Each row below holds a small network's activations on one input, seen along a few directions.
In each table, some parts of the input vary, and every possible input appears once, in random order.
Descriptions start from the smaller parts, as in this example, which fits no table here: one of 2 separate values, together with either a single point or one of 11 places around a ring or (one of 5 places around a ring, together with one of 6 places along a line).
Shared parts are said once, and a part with two or three values counts as separate values.

Other details of the inputs shift rows strongly along two fixed directions, in all tables alike. That doesn't count.
These rows show it; all are for the same input, with only those details redrawn:
[ 17  16 -16 -31 -22 -72 -12 -16  14  77  -5   5]
[  5 -27 -53 -47  12  28 -17 -26 -62   1 -99 -25]
[ 47  19  44  59 -23 -38  29  -5  42  21 115  48]
[ 44  18  43  57 -24 -37  30  -5  41  21 114  46]
[ 19  16 -18 -31 -22 -72 -12 -14  13  76  -4   5]
[ 20  15 -18 -33 -22 -69 -13 -12  12  74  -5   5]
[ 34 -26   8  43  11  66  27 -14 -37 -58  22  15]
[ 34 -25  10  46  11  65  28 -15 -35 -57  24  16]

Rows:
row 1: [  3 -23  27  63  -3  77   7   5 -23 -63  15  15]
row 2: [-11  17  -5 -43 -10 -63 -24 -16  47  57   4 -27]
row 3: [ -5  25  63  79 -14 -38  35  38  72   4 102  40]
row 4: [-14  53  67  76  -9 -24   7  18  79   2 121  17]
row 5: [-34  42   8 -23  -9 -67 -36   5  44  56  -9 -31]
row 6: [ -15  -34  -47  -39    7   42  -30  -17  -56    5 -103  -32]
row 7: [-21  28   4 -35 -20 -68 -33  -1  49  48  -6 -25]
row 8: [ -34   -7  -35  -20   10   41  -44    5  -59    1 -115  -36]
row 9: [ 18  17 -17 -32 -22 -71 -12 -15  12  76  -6   4]
row 10: [ 28 -21  18  44  10  78  24 -10 -28 -55  22  16]
row 11: [ -37  -34  -44  -47    8   31   -9   13  -30  -21 -117  -33]
row 12: [  4 -46  14  45  19  71  45   8  -4 -74  19  11]
row 13: [  2  29  -4 -54  -6 -66 -14 -19  45  55   2 -25]
row 14: [-45  -6 -39 -93  36  32 -47   5 -60 -46 -78 -41]
row 15: [-16   1  21  78  12  84   0  16 -23 -51  11  13]
row 16: [-30  21 -12 -69  -6 -82 -14  43  18  41  10  19]
row 17: [ -3 -21 -49 -71  27  27 -14 -34 -41 -26 -93 -58]
row 18: [  2  11 -14 -46 -12 -73  14   6  42  62 -11   2]
row 19: [-30  -8  18  67  20  73  31  33  -4 -71   8  10]
row 20: [ -5 -10  21  27  19  71  -3  25 -55 -82  43  36]
row 21: [ 22 -38   5  31  22  56  57  -1 -15 -76  17  13]
What is each input in this table made of?
Answer: one of 3 separate values, together with either a single point or one of 6 places along a line
Changing only the choice among 3 separate values turns row 13 into row 18. The same change can be made to row 7. Which row results?
Answer: row 11
List by row number the other rows that have the choice among 3 separate values in common with row 6.
Answer: row 1, row 8, row 9, row 10, row 15, row 20
Which other rows does row 15 become when the choice among 3 separate values takes its other values? List them by row number.
Answer: row 4, row 19

Rows:
row 22: [ 21 -34  17  40  14  72  39  -7 -19 -84  33  14]
row 23: [-19 -14  25  69  14  77  17  25 -10 -79  13   7]
row 24: [ -3 -31 -38 -34  16  57 -10 -11 -62 -29 -69 -18]
row 25: [  8   7 -12  -3 -19 -33 -19  -7   3  47  -3   6]
row 26: [ 11  16  -5  -3 -16 -42  -6  -3   2  53  -7  10]
row 27: [  6   5  -9  -7 -17 -37 -15  -7   5  54  -1   6]
row 28: [  0 -25 -35 -18  19  58  -4 -11 -63 -25 -80 -12]
row 29: [  3  -1 -13 -31  -8 -39 -13   1  -2  33   3   7]
row 30: [ 28 -25  25  43  13  83  31  -8 -23 -81  34   9]
row 31: [ 28 -24  24  64   8  81  22 -12 -23 -73  24   8]
row 32: [  7  13 -11 -26  -8 -39  -4  -1  -4  32  -2  12]
row 33: [  8   8  -9 -26  -6 -42  -4   4  -6  30  -3  10]
row 34: [ 33   4  44  74 -21 -11  34  -3  45  -4  94  34]
row 35: [ 31   3  46  63 -13  -8  40  -1  51  -2 103  40]
row 36: [ 11  18 -10   0 -17 -40 -10  -3   1  48 -10   9]
row 37: [  6   3 -13 -33   3 -42   1  -6   9  23   0  -9]
row 38: [-41 -24 -26 -29  26  48 -12  20 -39 -49 -79 -27]
row 39: [ 33   9  47  43 -14 -11  27  -1  36 -17 102  34]
row 40: [  3   4 -14 -30 -11 -37 -13  -3   1  34   6   9]
row 41: [ 11   1  -4 -33  -8 -39  -9  -5   8  25  -4  -3]
row 42: [ -3 -27 -36 -17  24  54  -1 -23 -50 -29 -79 -36]
row 43: [  9   1 -10 -27 -11 -35   6  -7  17  33  -6  -3]
row 44: [ 27 -20  20  51  16  82  37   2 -38 -78  34  24]
row 45: [  7  13 -16 -11  -7 -38  -7 -14  13  41 -13 -13]
row 46: [ -4 -34 -38 -23  17  61 -12 -14 -59 -22 -72 -15]
row 47: [ 13   8  -2 -18 -12 -33  -9 -12  19  43  -4   0]
row 48: [-41 -10 -22 -35  27  55 -27   2 -42 -54 -68 -36]
row 49: [-41 -18 -27 -26  23  58  -9  19 -37 -44 -83 -29]
row 50: [-33  26   8  -8  -3 -25 -30   9  19  26 -11 -18]
row 51: [-35  14  -1  -9  -2 -22 -10  25  25  25 -18  -3]
row 52: [  6  -6 -10 -30  -7 -41   3  -4  13  25  -6  -1]
row 53: [-32  19   3 -29   5 -28 -28  13  14   8  -4 -15]
row 54: [-34  13  -3 -21  -1 -25 -11  25  18  11 -14  -4]
row 55: [  5   8 -15 -34   0 -38   0 -10  11  23   0  -8]
row 56: [ 38   9  56  72 -18  -6  27  -4  41  -3 102  33]
row 57: [-30  27   4 -25   1 -22 -24  13  19  16  -3 -16]
row 58: [-32  28   3  -6  -5 -25 -33   9  18  24 -13 -18]
row 59: [  6  12 -12 -20   0 -37   1 -13  20  42  -1  -6]
row 60: [-18  -6  32  52  25  84   7  10 -10 -81  29   1]
row 61: [  8  12 -13 -31   0 -36   3 -10  14  31  -1 -10]
row 62: [ 32   2  48  72 -18 -11  39  -3  46  -1  97  35]
row 63: [-35  14   1  -1  -7 -26 -12  24  22  29 -22  -8]
Changing only one part turns row 32 into row 36. The same change can be made to row 22. Which row results?
Answer: row 34
Changing only one part turns row 24 into row 46. The same change can be made to row 44. Which row results?
Answer: row 28
What is each input in this table made of?
Answer: one of 6 places along a line, together with either one of 2 separate values or one of 5 places along a line
List by row number the other rows that have the place on the line of 6 in common with row 62.
Answer: row 26, row 27, row 42, row 50, row 56, row 63
Start at row 37 and move only the place on the line of 5, one step at a time. The first step leads to row 52. Which rows follow, in order?
Answer: row 41, row 29, row 33
